These are the activations of a small neural network, seen along a few directions. Each row is one input.
In each table, some parts of the input vary, and every possible input appears once, in random order.
Descriptions start from the smaller parts, as in this example, which fits no table here: one of 6 places along a line, together with either a single point or one of 9 places around a ring or (one of 3 separate values, together with one of 5 places around a ring).
Shared parts are said once, and a part with two or three values counts as separate values.

Other details of the inputs shift rows strongly along three fixed directions, in all tables alike. That doesn't count.

Table:
row 1: [ 28 -46   9  41 -14  59  -5 -16 -49  41 -27 -59   7]
row 2: [-40  39  -5 -28  18 -39  -2  20  23 -36  23  42  -7]
row 3: [ -4 -40 -44   3   1 -19 -11  -2  27  19 -73  17 -55]
row 4: [ 23 -38  14  34 -11  31   9 -15 -47  43 -26 -53   5]
row 5: [ -5  21 -19  22  -5  37   5  41  10 -40  -5  17 -10]
row 6: [ 55 -49  -3  41 -17  52   9 -22 -51  55 -28 -38 -27]
row 7: [-39 -28 -33 -14 -11 -31  -6  10  32  23 -66   0 -21]
row 8: [ 18  60  37   4  18  23  11  12 -40 -25  95  16  42]
row 9: [ 40 -37   3   3 -32  24   3 -46 -20  51 -10 -50   3]
row 10: [  0   0  40 -43 -22 -58  22 -53 -12  45  43  -9  -1]
row 11: [ 14 -34   9  13 -36  35   8 -16 -50  57 -19 -51  -9]
row 12: [ 39  58  37  -1   3  31  15 -15 -23 -27  93  23  35]
row 13: [-10 -34 -25 -25  -7  -9 -19  -5  57  -7 -69   5 -41]
row 14: [-39 -29 -34   8  -4 -25 -24   8  30  -2 -78   2 -29]
row 15: [-39 -33 -19 -28   1 -34 -12   8  28   8 -61  -4 -43]
row 16: [ -1  16 -14  40  10  30 -18  29   7 -46 -12  14   6]
row 17: [-49 -21 -29 -13   9 -59 -12   4  39   5 -68  11 -24]
row 18: [  7  10 -29  58  -5  68 -20  36   5 -44 -20   7   7]
row 19: [ 45  56  33  13 -13  50  20 -16 -35 -21  91  16  34]
row 20: [ -7  -5  35 -38  22 -46  15 -25 -27  49  32 -16  25]
row 21: [ 19 -43  23   2  -9  30   6 -13 -45  42 -16 -56 -14]
row 22: [  5  13 -12  17  14  39  -6  45  16 -41  -8  11   0]
row 23: [ 10  17 -26  44 -14  70  -1  50   6 -41 -14  10  -3]
row 24: [  3  20 -25  54  -7  44  -4  34   4 -39 -18  12   7]
row 25: [-13  24 -27  26  -2  34 -16  41  21 -46  -7  28   7]
row 26: [-41 -28 -22 -33   2 -44  -1   9  32  14 -59   1 -41]
row 27: [-14   4  30 -37  -1 -45  29 -27 -37  50  32 -16   2]
row 28: [ 21  54  40  25  19  15  10  -6 -55 -16  87   8  51]
row 29: [  4 -11  29 -42 -28 -62  25 -50 -12  35  38 -14   6]
row 30: [ -8  29   2 -20   9 -25  -7  12  57 -57  23  44  -8]
row 31: [-22   1  27 -28   6 -58   8 -44 -36  56  30 -13  22]
row 32: [  3  12 -11  18  11  42 -16  41  12 -43  -6  10  -2]
row 33: [-15 -30 -33 -16 -35  -7 -10 -14  44  12 -71   3 -44]
row 34: [ 45 -42   5   1 -23  29  -1 -43 -16  46 -14 -53   3]
row 35: [  7  16 -16  26  13  52  -3  53  17 -57  -8  14  -8]
row 36: [ 19 -39  13  15 -27  43  10 -12 -50  44 -20 -54 -18]
row 37: [-38  35   7 -44  38 -54  -5  17  27 -37  29  42  -3]
row 38: [-20  40 -18 -25  35 -66  -1   2  30 -23  26  74 -14]
row 39: [ 22  54  39   2  19  19  23  10 -43 -12  92  10  43]
row 40: [-32  36 -10 -16  12 -21  -9  26  23 -34  15  39   0]
row 41: [  6 -10  51 -53   4 -61  14 -50  -3  35  43 -14   1]
row 42: [ 50 -41 -10  43 -31  50  13 -25 -54  60 -27 -33 -28]
row 43: [ 23 -41  15  32  -3  34  -7 -14 -43  32 -30 -53   2]
row 44: [ 14  11 -23  60  10  62 -12  47  12 -57 -26   9   6]
row 45: [ 10  20 -28  46 -20  71   0  50   4 -38 -13  10  -3]
row 46: [ 18  53  32   8  22  18  18  12 -34 -15  87  15  53]
row 47: [  1  13 -17  30   1  46 -15  37   9 -37  -6  12   9]
row 48: [ 29 -47  10  38  -9  57  -7 -14 -47  40 -28 -60   7]
row 49: [-13 -38 -31 -24  27 -54 -15  -7  38  17 -62  23 -50]
row 50: [ 26 -41   7  27 -33  60   3  -6 -50  46 -27 -57 -11]
row 51: [  2  -6  27 -42 -20 -62  21 -42  -3  20  42  -4   7]
row 52: [-29  35   2 -32  37 -39   4  27  29 -39  24  40  -2]
row 53: [ 24  58  32  20  -4  44  22   9 -56 -20  91   7  32]
row 54: [-22 -27 -40 -33 -19 -47 -17 -26  57  16 -57   4 -26]
row 55: [ -2  10 -22  41   5  44 -20  31  10 -40 -15  11   9]
row 56: [-25 -26 -23 -42 -13 -41 -12 -21  53  11 -59  13 -41]
row 57: [ 38 -36  13   2 -26  42   5 -33 -19  35 -19 -38 -14]
row 58: [ 29   0 -20  31 -35  45   1  21  27 -56  -1   8  -6]
row 59: [-44  39  -9 -16  27 -49 -14   9  26 -31  21  46  17]
row 60: [-20   4  29 -38   1 -55  12 -36 -34  57  36 -11  22]
row 61: [-15 -33 -33 -37  -4 -45 -21 -24  61  11 -58  -1 -25]
row 62: [  4  11 -20  40  15  44 -11  35  14 -41 -13  11  13]
row 63: [ 48  58  23   6  -3  26  13 -25 -24 -17 100  12  52]
row 64: [ -6  17   0 -32   6 -47   0   4  50 -53  28  37   2]
row 65: [-43  41  -6 -33  27 -58   1  17  31 -22  27  49  18]
row 66: [ 12 -29   3  37 -26  29   0 -17 -45  39 -28 -43  -1]
row 67: [-17 -41 -14 -22 -23 -32 -11 -10  54   4 -59  -4 -46]
row 68: [-12  -2  33 -24  18 -61  16 -37 -34  49  22 -16  19]
row 69: [  4  -3  41 -38 -19 -48  20 -49 -12  39  42 -11  -1]
row 70: [-17   1  28 -30  25 -58  11 -31 -22  43  30  -9  26]
row 71: [-13  -6  38 -38  36 -63  10 -36 -26  49  32 -16  29]
row 72: [-43  41  -1 -24  50 -68 -19  15  38 -50  17  53  12]
row 73: [-38 -34 -29 -20  -1 -35  -9  10  36  22 -68  -2 -22]
row 74: [ 29  13 -32  39  19  40 -10  30  16 -44 -10  40 -21]
row 75: [ 10  10 -25  47 -11  71 -15  42   4 -39 -15   7   6]
row 76: [ -3  23 -34  50  -5  47  -7  38  15 -42 -14  20  11]
row 77: [-15   6  30 -44  13 -53  19 -21 -24  44  33  -7  11]
row 78: [ 22   2 -21  25 -25  35  -3  26  39 -66  -3  16  -7]
row 79: [ 18   7 -18  39   0  72  -5  50   7 -42 -16   2  -3]
row 80: [ -1  -7  33 -13  28 -37   9 -23 -29  31  16 -20  21]
row 81: [ -5  -5  31 -32  13 -26   5 -18 -29  34  25 -18   7]
row 82: [ 24 -41  16  14 -20  41  20  -8 -49  48 -19 -58 -14]
row 83: [-35  39  -7 -14  34 -46  -4  13  27 -29  23  44  21]
row 84: [-18 -39 -17 -22 -27 -32  -9 -12  53   5 -59  -1 -47]
row 85: [ 58 -62  15  23 -45  53  12 -23 -26  23 -17 -64  -8]
row 86: [-21  47 -23 -39   4 -59  -8 -14  55 -29  29  51  12]
row 87: [ 17  57  31  23  17  19  19  -1 -46 -11  91  13  58]
row 88: [  7  12 -22  33  13  52 -11  51  23 -48 -14  14  11]
row 89: [-15  -6  33 -44  26 -52   1 -26 -20  40  28 -12  21]
row 90: [-38 -39 -23 -25   8 -35 -22   7  36  14 -68  -4 -24]
Description of these inputs: one of 6 places along a line, together with either a single point or one of 4 places along a line or (one of 2 separate values, together with one of 5 places along a line).
The inputs of row 44 and row 4 match in every part but the place on the line of 6. If row 62 is changed in the same way as row 44 into row 4, which row does it become?
Answer: row 70
The inputs of row 68 and row 17 match in every part but the place on the line of 6. If row 50 is changed in the same way as row 68 into row 17, which row does it become?
Answer: row 40
Start at row 31 and move only the place on the line of 6, one step at a time. The first step leads to row 59. Which rows follow, in order?
Answer: row 18, row 55, row 1, row 48
Change only the place on the line of 4 in row 85. List by row number the other rows that result.
Answer: row 13, row 34, row 41
Change only the choice among 2 separate values in row 60. List by row number the other rows that result.
Answer: row 7

Table:
row 91: [ 30  -9  26  26 -36  57   9  -4 -31 -13  15 -43  10]
row 92: [ 41  -6  31  34  12  68   2  16 -36  -7  21 -33  21]
row 93: [ 46   4   5  45 -27  59   6 -24 -34  18  12  -4   0]
row 94: [  1  44  35 -49   0 -22  20 -15   4 -13  75  10  33]
row 95: [  3 -37   5 -14  19 -38   6 -45 -40  73 -26 -24 -14]
row 96: [ 39  12  15  38   7  68  15  15 -53  -4  31 -18  10]
row 97: [ 18 -27  26  -4  34 -24  -4 -40 -32  52   0 -23  17]
row 98: [ 22 -35   3  19 -44  47   7 -16 -16  36 -33 -34 -31]
row 99: [ 12  13 -30   4  -3   6 -18   9  38 -41   7  38 -10]
row 100: [ 32 -25   1   6 -42  56   9 -11  -7  19 -16 -47  -1]
row 101: [-10  10 -32  14  29   0 -11  24  19 -27 -27  30 -19]
row 102: [ 35 -10   5  36   4  56  10   2 -50  17   1 -26  -2]
row 103: [-41  12 -30  24  20  -1 -21  36  18 -21 -29  21  14]
row 104: [  5 -13   7  12  18  36 -11  34  12 -30 -21 -10  -3]
row 105: [ -9  10  -6   6  38   5 -19  34  35 -46 -11  22   2]
row 106: [-15 -14   8  -9  10 -33   8 -24 -47  67  -6 -25   2]
row 107: [ -80  -29  -16  -66   16 -103   -7    3   28   42  -65    1  -38]
row 108: [-16  45  10  -8  37 -44   6  -9 -35  16  50  29  31]
row 109: [  5 -37 -18 -13 -34  21 -10  10  29 -12 -36 -11 -37]
row 110: [-44 -50  19 -26  -4 -39   2 -14 -31  75 -39 -53   2]
row 111: [-36  10 -37   9  14  -8 -14  38  19 -18 -40  23 -16]
row 112: [  5  45  26 -41   6 -28  16 -23   6  -6  74  15  35]
row 113: [ -56  -27   -2  -64   -2 -101  -11  -25   52    7  -42   -1  -28]
row 114: [  1 -23 -10  50  -3  40  -9   2 -42  36 -32 -30  22]
row 115: [ -9 -19 -13   3   4  24   0  31   3 -13 -42  -9 -31]
row 116: [ 30   0  25  19 -41  67  18   0 -29   4  17 -21 -10]
row 117: [-30 -13 -19   6  -8  17  -4  41  -1  -3 -49 -12 -23]
row 118: [  0  10  22 -29   2 -50  25 -17   2  10  42  11   8]
row 119: [ -8 -57 -41  18 -25 -11 -26 -24  32  12 -97 -20 -34]
row 120: [-32 -12 -10 -68   3 -83 -12 -19  51   2  -5  27 -27]
row 121: [ 19  -9  37  -5  38 -17   2 -31 -36  39  28 -20  25]
row 122: [ 18 -15  13 -26 -14 -20  12 -55 -14  57  12 -29  14]
row 123: [ -3   8 -18   4 -11   2   7  34  43 -47  -8  26 -14]
row 124: [-22   1  19 -42  28 -50  11  -8 -13  21  12   0 -10]
row 125: [ 30 -44  10  18 -44  42  24   1 -19  22 -22 -45 -17]
row 126: [  4  53  -7  14  -2  21  -2  19  26 -53  33  53  -2]
row 127: [ 20  28 -30  12   3  10 -19   8  34 -51  21  53   1]
row 128: [ 16  42  31 -17  12 -39  28 -16 -12  -7  85  28  31]
row 129: [ 10   4 -10  26 -16  22 -11   2  13 -35  -8  -2   2]
row 130: [-11  18 -13   8  -6  -1 -13  15  38 -57  -3  18  -2]
row 131: [ -4   5 -12  13  38   7 -22  30  34 -41 -20  23   1]
row 132: [  5  55 -12  19   2  19  -5  16  28 -52  31  58  -1]
row 133: [ 22   6 -33  19 -14  30 -10  -7  28 -15 -20  11   7]
row 134: [-16  14 -12  -7 -17   7  -4  21  42 -34 -16  30 -30]
row 135: [ 17  37  23 -33   9 -33   5 -24  -5 -11  86  31  21]
row 136: [  3  34  16 -40   6 -37  11 -30  10   5  53  14  28]
row 137: [-43  31  -3  10  14  14  -8  58  10 -48   7  20  23]
row 138: [-21 -25  16 -21   1 -32  12 -18 -47  71 -13 -39  -6]
row 139: [ 48  17  15  52 -19  59   3 -15 -37 -18  41 -20  29]
row 140: [  7 -41 -35  19 -22  -2   0   0  30  10 -62  -4 -31]
row 141: [-22   2  34  -6  11 -15  10  -7 -51  44  31 -29  37]
row 142: [ 12  26  31 -44   0 -29   9 -18  -5  -8  79  16  14]
row 143: [-36  28 -20  24  21   8 -17  45  13 -37  -5  26  24]
row 144: [  9 -45 -42  23 -21  -5  -4  -6  31  13 -73   1 -32]
The inputs of row 97 and row 105 match in every part but one. If row 108 is changed in the same way as row 97 into row 105, which row does it become?
Answer: row 138
The inputs of row 98 and row 134 match in every part but one. If row 130 is changed in the same way as row 98 into row 134, which row does it become?
Answer: row 113
What do these inputs look like to the network?
Answer: one of 6 places along a line, together with either one of 4 places along a line or one of 5 separate values
Change only the choice among 5 separate values in row 119. List by row number the other rows that result.
Answer: row 93, row 127, row 133, row 144
List by row number the other rows that have the place on the line of 6 in common with row 111.
Answer: row 102, row 126, row 128, row 129, row 131, row 135, row 136, row 143
Change only the place on the line of 4 in row 103. List by row number the other rows that result.
Answer: row 101, row 106, row 121
